These are the activations of a small neural network, seen along a few directions. Each row is one input.
Each table varies a few parts of the input and shows all the possible inputs, shuffled.
A made-up example of a description, with smaller parts first: one of 5 places around a ring, together with either a single point or (one of 2 separate values, together with one of 4 places along a line) or one of 11 places along a line.
Shared parts are said once, and a part with two or three values counts as separate values.

Other details of the inputs shift rows strongly along two fixed directions, in all tables alike. That doesn't count.

Rows:
R1: -1; -12; -6; 8; 2; -11; 0; -9; 4; 3; 4; -1; 13; -3; -14; -6
R2: 13; -25; -8; 11; 12; -1; 0; -11; 2; -11; 17; -11; 12; -11; -8; -9
R3: 15; 2; 8; -1; -7; 15; 1; -7; -3; -1; 12; -19; -6; 7; -8; -4
R4: 5; -31; -9; 21; 8; -21; -3; -15; 0; -8; 23; -10; 34; -8; -12; -12
R5: 1; 13; 13; -10; -21; 18; 1; 11; -9; 1; 15; -14; -24; 21; 5; 4
R6: -8; -6; -10; 1; 16; -19; -3; 2; 3; 2; -14; 11; 17; -12; 9; 6
R7: -6; 20; -3; -16; 18; -7; 1; 9; -2; -4; -36; 17; -1; -5; 15; 17
R8: -2; 6; 7; 1; -20; 3; 0; -3; 1; 6; 12; -7; -5; 14; -4; -1
R9: 4; 6; -4; -5; 1; 4; 4; 5; 3; -2; -10; 6; -9; -4; 10; 7
R10: 8; 15; 15; -11; -21; 23; 3; -2; -6; 7; 6; -11; -26; 15; -6; -2
R11: 5; 4; 8; -5; -6; 8; 1; 6; -9; -4; 14; -11; -9; 11; 4; 5
R12: 12; -3; 0; 6; -7; 15; 2; -1; 0; -6; 22; -19; -7; -4; 3; -7
R13: -10; 2; 7; 0; -12; 2; -1; 5; -5; 9; 16; -7; -7; 7; -2; -2
R14: -5; -7; -1; 1; 6; -14; 0; 4; 0; 3; 6; 2; 13; -1; 0; 3
R15: 3; -12; -5; 16; 11; 7; -6; -3; 3; -8; 1; 5; 6; -4; -7; -13
R16: -1; 14; 15; -10; -17; 17; 0; 9; -13; 3; 14; -13; -24; 15; 3; 2
R17: -10; 19; -5; -16; 11; -7; 4; 9; 2; -1; -43; 27; -7; -12; 12; 12
R18: 8; -17; -8; 6; 12; -10; 0; -12; -2; -12; 2; -5; 16; -5; -14; -10
R19: -3; -15; -11; 10; 8; -15; -2; -1; 2; 1; 12; 1; 13; -9; 3; -1
R20: 6; 3; 8; -1; -13; 14; 2; 0; 9; 15; 10; -10; -11; 2; -1; 1
R21: 3; -7; -3; 16; -6; 17; -5; 2; 0; -6; 19; -5; -7; 2; 3; -16
R22: -11; 12; 2; -11; 1; -2; 2; 2; 10; 14; -27; 19; -8; -6; 0; 9
R23: -9; 12; 4; -11; 6; -9; 1; 9; 0; 8; -18; 10; 4; 4; 8; 13
R24: 6; -15; -8; 5; 10; -2; 0; -6; 4; -9; 1; -2; 6; -10; -7; -6
R25: 0; 12; 14; -6; -26; 17; 2; -2; 2; 18; 11; -9; -22; 13; -8; -2
R26: -18; 25; -2; -17; 1; -6; 5; 12; 11; 13; -39; 31; -11; -7; 11; 15
R27: 5; -18; -4; 8; 22; -12; -2; -4; -10; -16; 11; -12; 23; -9; -2; -6
R28: 12; 13; 11; -8; -13; 28; 3; 0; 3; 4; 8; -16; -23; 8; 2; 3
R29: 1; -15; -14; 10; 11; -8; 2; -3; 1; -13; 1; 1; 9; -14; 2; -5
R30: -9; 29; 4; -27; 8; 1; 5; 8; 7; 6; -54; 30; -17; -4; 7; 18
R31: 12; -3; 7; 4; -10; 8; 1; -8; -7; -8; 21; -18; -1; 11; -4; -3
R32: -10; 15; 0; -11; -2; 0; 4; 6; 14; 13; -25; 18; -9; -1; 0; 12
R33: -6; -5; -12; -1; 16; -15; -2; 3; -3; -12; -13; 11; 9; -9; 9; 3
R34: 2; -10; -1; 7; 4; -13; -1; -9; 0; -2; 4; -5; 21; -1; -4; -3
R35: -7; -1; 2; 2; -6; -8; 0; -7; -2; 3; 0; 2; 8; 2; -5; -2
R36: 3; 2; 2; 2; -20; 13; 3; 5; 7; 14; 19; -8; -18; 4; 5; 1
R37: -8; 0; -6; 5; 12; -1; -7; 6; -2; -9; -10; 15; 5; -2; 9; -4
R38: 2; -2; 3; 1; 1; -6; -1; -6; -9; -10; 0; -3; 8; 1; -5; -6
R39: 3; -15; -4; 19; 11; -7; -8; -9; -7; -17; 6; 0; 23; 1; -8; -16
R40: -15; 16; -3; -10; -2; -6; 1; 11; 5; 10; -19; 18; -9; 1; 11; 14
R41: -1; -7; -7; 1; 14; -13; 2; -3; 13; 7; -15; 14; 12; -12; -4; 6
R42: 8; -6; 4; 13; -6; 16; -5; -7; -5; -3; 13; -7; -3; 12; -10; -15
R43: 3; 15; 10; -6; -27; 23; 4; 8; 6; 18; 12; -10; -26; 9; 11; 4
R44: 13; -11; -4; 3; 11; -5; 2; -11; -3; -8; 1; -5; 12; -4; -11; -4
R45: -2; -35; -19; 24; 8; -17; -2; -8; 6; -7; 25; -7; 25; -20; -7; -17
R46: -14; -4; -7; 0; 14; -23; -1; 6; 0; 0; -12; 14; 18; -5; -2; 5
R47: 7; 0; 5; 1; -10; 3; 0; -4; -6; -8; 10; -11; -2; 11; -3; -4
R48: 0; -14; -6; 8; 3; -3; -4; -2; -9; -10; 16; -8; 3; -8; 3; -9
R49: 3; 1; -2; -2; 19; -13; 1; -7; -5; -14; -21; 4; 21; -4; -1; 5
R50: 3; 13; 6; -9; -15; 17; 1; 8; -3; 1; 10; -7; -23; 11; 13; 9
R51: 10; 0; 9; 1; -15; 11; 1; -6; 3; 12; 17; -16; -6; 9; -7; -4
R52: -1; 11; 14; 2; -16; 24; -6; 10; -10; 3; 14; -7; -22; 22; 4; -4
R53: -16; 6; -4; -7; 2; -11; -3; 7; 2; 8; -15; 17; 0; -7; 8; 6
R54: -4; 9; -4; -9; 14; -17; 3; 0; 8; 8; -34; 23; 11; -6; -6; 14
Description of these inputs: one of 6 places around a ring, together with either a single point or (one of 2 separate values, together with one of 4 places along a line).
- The inputs of R25 and R35 match in every part but the place on the ring of 6. If R18 is changed in the same way as R25 into R35, which row does it become? => R47
- Change only the place on the ring of 6 in R19. List by row number the other rows that result. => R4, R14, R36, R41, R54
- Which other rows agree with R21 in the place on the ring of 6? List them by row number. => R9, R12, R17, R26, R29, R36, R43, R45
- Change only the choice among 2 separate values in R53. List by row number the other rows that result. => R48
- Start at R13 and move only the place on the line of 4, one step at a time. The first step leads to R46. Which rows follow, in order? => R14, R23

Rows:
R55: -7; 17; 0; -16; -2; 4; 4; 8; 9; 10; -25; 17; -18; -6; 8; 12
R56: -16; 15; -1; -7; -5; 1; 1; 13; 10; 14; -18; 22; -14; 1; 12; 10
R57: -12; 21; 0; -13; -1; 1; 2; 14; 5; 11; -23; 19; -13; -1; 17; 15
R58: 5; -19; 3; 12; -7; -3; -2; -8; -5; 4; 37; -23; 11; 3; -11; -10
R59: -9; -27; -17; 22; 11; -19; -5; 0; -1; -9; 20; 2; 23; -14; 3; -13
R60: -3; 21; 7; -16; -8; 1; 6; -1; 6; 12; -27; 12; -10; 6; -3; 12
R61: -2; -28; -17; 8; 33; -40; 0; -14; -4; -15; -11; 6; 44; -22; -15; -5
R62: 4; 21; 9; -18; 3; 0; 4; 3; -3; 1; -24; 6; -6; 11; 4; 17
R63: 2; 17; 1; -14; 4; 8; 3; 8; 7; 3; -26; 14; -13; -2; 12; 14
R64: 5; -1; 13; 5; -31; 22; -1; 3; -6; 11; 50; -33; -20; 15; 3; -6
R65: -8; 21; 0; -17; -2; 0; 4; 10; 2; 4; -26; 16; -17; -3; 14; 14
R66: 8; -29; -21; 13; 36; -27; 0; -13; 7; -16; -12; 6; 40; -27; -11; -7
R67: -10; 16; 0; -11; -2; 4; 3; 11; 12; 17; -21; 18; -14; -3; 10; 12
R68: -6; 22; 8; -13; -8; 1; 5; 2; 9; 18; -25; 15; -7; 8; 0; 13
R69: 19; -17; 2; 14; -5; 6; -1; -15; -1; -6; 28; -24; 11; 4; -12; -13
R70: 15; -17; 0; 10; 0; 4; -2; -5; -10; -14; 34; -28; 8; 1; -1; -8
R71: 17; 1; 17; 9; -26; 33; -4; -10; -10; -3; 33; -28; -19; 24; -12; -17
R72: -2; 18; 3; -10; 6; 13; -1; 8; -1; -5; -29; 18; -16; 3; 8; 5
R73: -1; -23; -5; 19; -11; 2; -3; -7; 6; 7; 36; -15; 4; -4; -9; -17
R74: -5; -28; -20; 8; 37; -40; -1; -8; -5; -20; -10; 7; 43; -28; -6; -4
R75: -4; -19; -2; 16; -9; -4; -5; 0; -7; -3; 41; -19; 8; 2; 0; -12
R76: -3; 16; 2; -15; -6; 3; 7; 3; 10; 12; -24; 11; -15; -2; -1; 11
R77: 0; -26; -20; 17; 41; -24; -6; -5; -10; -34; -12; 12; 37; -22; -2; -13
R78: 2; 19; 1; -14; 5; 5; 3; 10; 0; -4; -24; 12; -11; 2; 17; 16
R79: -15; 22; 8; -14; -7; -7; 1; 8; -1; 13; -20; 17; -7; 13; 5; 16
R80: 16; -3; 12; 9; -24; 37; -4; -7; -5; -1; 35; -28; -25; 14; -9; -18
R81: -4; -31; -22; 15; 32; -32; 0; -10; 11; -4; -9; 11; 41; -30; -12; -8
R82: -14; 22; 7; -10; -11; -2; 1; 4; 7; 17; -24; 20; -7; 11; 3; 11
R83: 13; 0; 14; 6; -20; 28; -4; 1; -18; -12; 40; -32; -19; 20; -1; -13
R84: 15; 0; 17; 5; -22; 27; -4; -5; -17; -7; 37; -32; -18; 25; -9; -13
- What do these inputs look like to the network? => one of 5 places along a line, together with one of 6 places around a ring
- The inputs of R67 and R68 match in every part but the place on the ring of 6. If R56 is changed in the same way as R67 into R68, which row does it become? => R82
- Change only the place on the line of 5 in R64. List by row number the other rows that result. => R70, R74, R75, R83
- Start at R69 and move only the place on the ring of 6, one step at a time. The first step leads to R62. Which rows follow, in order? => R70, R78, R63, R66
